These are the activations of a small neural network, seen along a few directions. Each row is one input.
In each table, some parts of the input vary, and every possible input appears once, in random order.
A made-up example of a description, with smaller parts first: one of 4 places along a line, together with either a single point or one of 11 places around a ring or (one of 3 separate values, together with one of 5 places around a ring).
Shared parts are said once, and a part with two or three values counts as separate values.
(in the rows, 128 means zero)

Other details of the inputs shift rows strongly along two fixed directions, in all tables alike. That doesn't count.

A family of inputs:
x1: [127 127 131 119 106 114 122 108 117 141 162 130 127 127 113 119]
x2: [136 116 140 147 142 117 144 148 148  90 101  99 142 129 136 150]
x3: [129 122 136 141 115 113 123 132 120  99 137 118 134 143 126 125]
x4: [136 124 139 123 120 112 155 151 149 130 125 111 142 140 140 147]
x5: [121 123 124 122 134 124 147 110 143 182 146 130 127  96 118 143]
x6: [139 142 115 114 152 178  64  78  99 103  77 132 106  99 114 102]
x7: [141 132 130  97 107 112 145  99 130 172 174 121 121 115 104 131]
x8: [132 128 138 121 120 113 155 154 153 134 126 111 141 144 140 145]
x9: [119 118 126 165 161 133 150 142 139 106 131 135 135 140 128 133]
x10: [121 118 123 168 156 135 140 158 138  92 106 134 133 149 141 133]
x11: [122 139 127 110  94 119 120 124 121 169 161 139 123 136 127 114]
x12: [107 138 115 112 116 134 142 136 118 186 174 168 119 129 131 112]
x13: [140 142 113 104 129 173  44 103  76  75  62 134 110 112 136  92]
x14: [126 128 139 141 136 118 147 163 155 107  99 105 142 144 142 148]
x15: [111 122 117 131 134 140 142 136 122 162 156 164 122 128 131 123]
x16: [123 116 133 157 148 116 156 146 154 121 119 116 140 123 134 152]
x17: [116 117 127 157 154 137 141 151 126  99 133 145 133 144 133 129]
x18: [113 127 124 129 127 120 157 137 152 184 138 137 131 114 132 147]
x19: [144 122 148 139 142 114 143 138 144  75 112  87 139 138 121 141]
x20: [125 121 136 157 135 121 124 146 116  65 117 119 137 152 134 122]
x21: [134 144 123 112 145 168  60  94  86  63  84 130 113 113 118  95]
x22: [115 117 124 164 150 121 155 153 152 125 120 133 133 136 141 145]
x23: [150 120 142 142 125 109 138 147 137  73 113  96 143 148 134 142]
x24: [120 126 137 160 167 145 127 139 126  66 119 133 131 145 123 122]
x25: [114 129 129 144 138 119 155 155 158 145 117 125 137 132 138 148]
x26: [124 127 125 108  92 116 126 113 115 178 171 140 123 125 123 121]
x27: [144 136 109 116 144 171  49  86 103  93  42 121 109  90 130 112]
x28: [119 117 129 165 160 123 153 140 150 115 126 126 134 130 129 142]
x29: [137 120 127  96 106 116 153 112 137 186 160 124 130 104 124 143]
x30: [129 121 132 116 128 117 152 118 144 165 146 118 131 105 119 144]
x31: [120 128 141 150 139 119 131 131 120  79 139 122 132 147 119 119]
x32: [119 123 133 165 166 127 150 133 150 112 129 122 129 131 122 139]
x33: [118 129 124 115 114 126 126 105 108 154 164 145 123 119 116 114]
x34: [139 135 106 114 141 176  63  90  96 110  70 138 109  99 127 107]
x35: [149 122 142 140 122 108 140 154 140  80 112 100 143 154 141 143]
x36: [125 118 134 159 147 118 147 156 153 104  98 112 141 131 142 151]
x37: [113 134 122 112 102 123 135 124 114 183 172 155 121 128 128 114]
x38: [116 135 133 142 120 121 133 154 124 115 137 134 131 155 138 115]
x39: [139 134 128  99  98 113 143 125 135 174 155 128 129 130 130 135]
x40: [132 128 147 152 131 114 113 130 123  54 122 103 133 152 115 120]
x41: [112 126 114 112 122 135 139 118 108 174 176 164 121 117 124 119]
x42: [130 135 115 110 141 171  73  91  94 112  99 148 113 104 120 102]
x43: [153 138 122  92 122 161  55  94 107  97  39 102 118  91 135 120]
x44: [133 143 108  74  93 158  61  71  76 169 117 149 102  91 123  93]
x45: [143 123 140 133 119 104 129 127 129  97 138 110 136 143 119 131]
x46: [123 133 131 119  98 115 125 127 121 156 158 135 126 138 127 119]
x47: [110 128 113 130 130 131 147 128 143 191 142 154 120 115 132 135]
x48: [129 128 132 108 129 123 145 104 139 173 151 116 123  99 109 139]
x49: [114 129 128 158 150 141 131 169 132  89 111 144 131 157 141 119]
x50: [111 128 111 131 131 139 149 132 134 187 151 164 120 125 130 126]
x51: [146 117 145 138 138 112 144 143 144  79 108  92 144 137 130 144]
x52: [131 147 106 107 131 170  61  99 111 129  54 135 106  99 133 108]
x53: [119 128 127 121 137 124 154 103 144 195 161 129 122  94 109 141]
x54: [158 146 112  54  80 152  42  57  81 166 101 130 102  86 119 101]
x55: [135 133 141 135 114 103 137 155 140 110 136 115 138 164 137 133]
x56: [129 124 140 143 137 117 146 160 153 103  99 105 142 140 142 149]
x57: [110 133 119 123 123 133 140 141 117 158 161 160 123 134 133 115]
x58: [142 134 141 135 121 111 139 161 145  90 112 103 142 163 142 138]
x59: [142 121 139 134 114 105 130 133 128 103 136 112 136 144 127 135]
x60: [145 127 148 146 132 106 121 132 130  58 121  96 134 153 115 129]
x61: [137 120 131 105 110 114 154 129 142 166 145 120 135 119 134 146]
x62: [138 130 140 132 111 105 132 145 134 115 136 117 136 155 134 132]
x63: [143 127 127  97 103 110 145 104 130 175 170 125 127 114 113 134]
x64: [107 132 108 126 127 138 155 135 138 203 162 168 119 126 128 125]
x65: [112 126 126 150 144 139 140 158 129 120 133 154 128 147 137 122]
x66: [112 128 118 111 126 134 140 112 110 171 180 162 122 116 118 117]
Description of these inputs: one of 6 places along a line, together with one of 11 places around a ring.
Q: Changing only the place on the ring of 11 turns x65 into x37. The same change can be made to x24. Which row results?
A: x31
Q: Changing only the place on the ring of 11 turns x52 into x14. The same change can be made to x32. Which row results?
A: x48
Q: Which other rows does x13 become when the place on the line of 6 takes its other values? List them by row number.
A: x12, x21, x41, x57, x66

A family of inputs:
x67: [111 121 130 172 142 113 155 159 134 114 145 137 137 156 136 134]
x68: [112 136 113  93 115 150 123 106 117 208 153 163 113  97 127 114]
x69: [160 136 136 132 123 147  45 112 102  21  30  85 124 135 137 114]
x70: [118 133 107  91 117 152 124 105 116 207 152 161 111 100 129 115]
x71: [131 142 125  80 103 127 127 106 127 200 146 137 121 102 122 133]
x72: [132 118 146 162 128  95 161 160 150  98 154 107 141 160 129 143]
x73: [134 113 141 157 122  99 167 160 147  99 142 112 147 161 135 147]
x74: [135 126 139 148 134 100 169 166 158 107 127 110 142 159 136 151]
x75: [155 161 110  42  95 172  15  50  86 153  51 121  94  71 116  98]
x76: [148 158  97  60 113 190  19  37  63 134  75 148  89  74 109  76]
x77: [132 126 118  98 120 125 144  96 128 187 150 121 123  86 117 138]
x78: [113 112 135 168 163 123 157 145 157 116 135 133 141 137 123 149]
x79: [118 120 128 161 146 124 164 166 146 117 133 136 136 153 139 131]
x80: [129 118 158 150 135 100 169 159 144  94 160 108 148 159 123 139]
x81: [107 122 131 166 144 111 156 159 138 107 153 139 137 152 127 132]
x82: [107 118 132 165 141 117 154 165 141 117 138 137 138 151 137 132]
x83: [137 130 128  84 106 127 132  96 116 184 177 132 122 111 110 122]
x84: [137 115 142 157 128  97 168 162 149  95 152 110 144 160 128 143]
x85: [156 142 136 121 131 145  46 120 114  26  19  85 127 130 138 114]
x86: [126 116 148 156 127  94 161 161 151  98 153 109 144 158 125 143]
x87: [122 127 112 113 135 147 122  85 130 202 151 156 116  91 112 131]
x88: [136 144 119 120 139 173  43 110  99  67  36 118 116 115 134  97]
x89: [141 140 127 134 148 163  48 119  91  20  41 116 119 124 136 102]
x90: [133 126 140 143 137 103 166 168 155 105 128 109 146 157 139 153]
x91: [167 141 130 121 132 148  53 120 111  24  17  87 128 132 141 114]
x92: [105 126 135 163 148 112 161 150 139 102 160 137 139 157 122 129]
x93: [125 114 149 153 123  99 164 164 145 100 144 112 152 156 137 149]
x94: [127 131 122  88  91 120 120  99 126 200 154 139 120 105 122 128]
x95: [137 117 150 154 134 100 172 156 147  93 158 107 144 164 121 138]
x96: [105 118 132 166 141 112 155 160 135 113 144 138 139 154 133 134]
x97: [119 132 106  94 116 142 124  99 107 194 170 165 109 100 120 115]
x98: [134 126 118  85  93 127 128  98 116 193 162 138 125 106 123 131]
x99: [135 129 116  82  94 127 126 102 120 196 154 138 125 104 128 131]
x100: [126 117 156 154 134  95 166 156 149  96 160 106 144 164 118 137]
x101: [159 147 127 107 121 150  44 100 108  66  35  95 117 118 137 111]
x102: [132 114 138 161 147 100 178 150 156 102 130  98 142 134 127 151]
x103: [117 125 128 160 147 129 165 167 148 118 130 135 134 153 135 134]
x104: [144 133 122 133 147 166  51 122  88  25  32 114 119 130 143 105]
x105: [142 146 117 125 139 174  43 108  99  69  36 118 114 117 137  96]
x106: [120 114 143 161 146  98 173 149 158 105 132  96 142 132 125 151]
x107: [124 121 112 102 137 150 129  92 127 196 152 158 114  90 116 135]
x108: [114 123 130 153 149 132 164 169 147 116 132 134 134 151 139 137]
x109: [118 128 107  93 113 147 122 104 109 206 155 164 110  99 129 115]
x110: [113 121 130 170 142 117 153 163 140 118 138 136 136 153 140 131]
x111: [133 130 127  87  97 124 125 101 117 188 169 137 122 102 114 125]
x112: [152 136 131 108 112 150  41  97  97  57  44  97 121 118 129 110]
x113: [107 126 138 158 149 116 164 153 136 100 160 139 138 152 128 131]
x114: [138 136 128 135 145 164  48 121  88  26  32 115 121 126 141 104]
x115: [109 127 135 155 147 132 161 168 147 116 131 134 135 147 138 136]
x116: [135 134 131  95 103 122 127  90 119 188 177 130 115 114 107 118]
x117: [133 133 119  93  91 122 119  96 124 200 153 137 116 106 125 127]
x118: [111 128 133 169 149 113 161 149 139 104 161 136 138 159 126 129]
x119: [159 143 138 117 132 150  48 123 109  24  18  87 132 126 143 115]
x120: [139 130 116  87  91 125 126  98 122 197 152 140 120 106 124 127]
x121: [135 114 143 151 131 100 166 164 146  94 153 109 148 157 131 146]
x122: [116 136 111  92 120 143 129  91 109 189 176 164 110 106 116 113]
x123: [127 122 110 108 135 148 129  88 129 199 150 159 114  91 112 131]
x124: [114 124 129 171 145 111 156 157 137 108 154 137 136 154 131 132]
x125: [122 130 105  98 111 145 121 101 109 208 153 166 110 101 125 112]
x126: [110 118 135 160 143 121 157 167 138 114 138 139 138 148 143 133]
x127: [133 121 139 145 134 101 166 167 155 104 133 109 151 156 143 150]
x128: [109 141 110  97 115 152 120 105 123 211 149 159 111 101 117 116]
x129: [113 130 130 165 146 128 158 164 150 121 132 132 134 153 135 134]
x130: [120 130 105 100 110 141 123  97 104 205 160 167 110 103 121 114]
x131: [130 129 143 154 134  97 163 164 160 110 130 107 139 160 137 151]
x132: [118 124 118 104 135 149 126  91 128 197 152 159 116  87 115 134]
x133: [124 115 146 158 147 101 176 154 154 103 133  98 147 129 129 153]
x134: [122 134 104 100 113 140 124  96 107 198 168 167 108 101 115 112]
x135: [129 129 121 107 118 121 139  89 132 191 149 119 115  87 114 134]
x136: [128 117 147 150 124 100 160 166 149 102 135 113 151 153 142 148]
Q: What is each input in this table made of?
A: one of 2 separate values, together with one of 5 places around a ring, together with either a single point or one of 6 places along a line
Q: Changing only the choice among 2 separate values turns x73 into x130. The same change can be made to x131. Which row results?
A: x129
Q: Changing only the choice among 2 separate values turns x101 into x105. The same change can be made to x98. Which row results?
A: x104
Q: Which other rows does x78 become when the choice among 2 separate values takes its other values? List them by row number.
A: x106
Q: Which other rows does x127 become when the choice among 2 separate values takes its other values? List them by row number.
A: x70
Q: Which other rows does x71 become when the place on the line of 6 takes its other values? List them by row number.
A: x80, x93, x111, x119, x136
Q: A walk changes only the place on the ring of 5. It starts at x77 and steps to x133. List the rest of the walk in order.
A: x106, x135, x102
Q: Which other rows does x128 become when the place on the ring of 5 takes its other values? List them by row number.
A: x103, x108, x115, x129

A family of inputs:
x137: [152 144 114 110 131 169  52 108 111  80  32 114 114 113 137 111]
x138: [118 128 112  98 113 150 126  99 104 207 169 163 111 101 120 112]
x139: [115 117 131 183 158 114 158 163 157 100 120 125 140 149 128 144]
x140: [120 113 140 169 161 122 160 166 145  90 135 129 142 152 138 144]
x141: [128 127 144 150 136 103 159 156 149 107 130 100 141 143 135 145]
x142: [143 139 127 117 121 148  50 115  91  50  53 115 124 129 136 106]
x143: [108 122 135 172 149 125 155 151 137  99 144 132 134 154 126 126]
x144: [126 129 140 145 116  99 142 150 135 116 151 124 133 151 129 129]
x145: [126 134 130 105 101 120 129 114 123 178 165 133 120 119 117 117]
x146: [121 117 147 157 142 109 157 165 153  88 131 117 150 156 137 148]
x147: [108 135 111 125 122 133 129 104 116 173 168 160 118 119 121 114]
x148: [155 136 122  82 103 152  64  80  92 114  97 113 112 102 111 104]
x149: [120 123 116 109 131 138 141 117 125 182 149 147 118  97 127 129]
x150: [123 126 132 147 147 120 165 165 150 107 125 121 137 146 139 142]
x151: [141 126 128  96 112 120 136  99 129 173 166 128 128 112 113 136]
x152: [165 134 127 107 121 148  59  89 110  73  42  92 121 110 131 117]
x153: [143 146 118 115 128 155  67 117  95  74  69 129 118 134 137 102]
x154: [145 140 126 102 127 159  58 103 102  71  40 103 122 102 134 115]
x155: [111 119 135 172 164 113 166 161 152  91 126 122 138 144 128 140]
x156: [125 135 121 102 124 138 135 117 130 181 154 150 120 118 124 128]
x157: [112 120 141 176 164 118 159 156 149  89 135 129 138 154 126 141]
x158: [129 132 125 110 106 117 132 110 137 193 144 125 121 112 126 134]
x159: [136 126 122  99  97 112 131 106 116 168 172 137 119 119 114 128]
x160: [117 123 133 123 113 121 142 136 129 146 153 138 133 134 127 125]
x161: [121 117 137 156 131 110 155 160 154 114 118 115 144 148 141 151]
x162: [140 130 122  86 105 122 142  91 124 190 158 126 125  94 115 135]
x163: [122 138 112  86 105 145 127 103 114 206 165 161 112 111 119 109]
x164: [123 111 132 176 154 119 160 172 153 101 120 125 142 146 141 147]
x165: [116 117 128 165 145 119 152 160 128  98 145 138 139 156 144 130]
x166: [130 135 130 102 112 120 128 108 131 181 162 130 124 114 119 130]
Q: Changing only one part turns x138 into x165. The same change can be made to x143. Which row results?
A: x147
Q: What is each input in this table made of?
A: one of 5 places along a line, together with one of 6 places along a line
Q: Which other rows does x146 become when the place on the line of 6 takes its other values? List them by row number.
A: x140, x151, x156, x157, x166
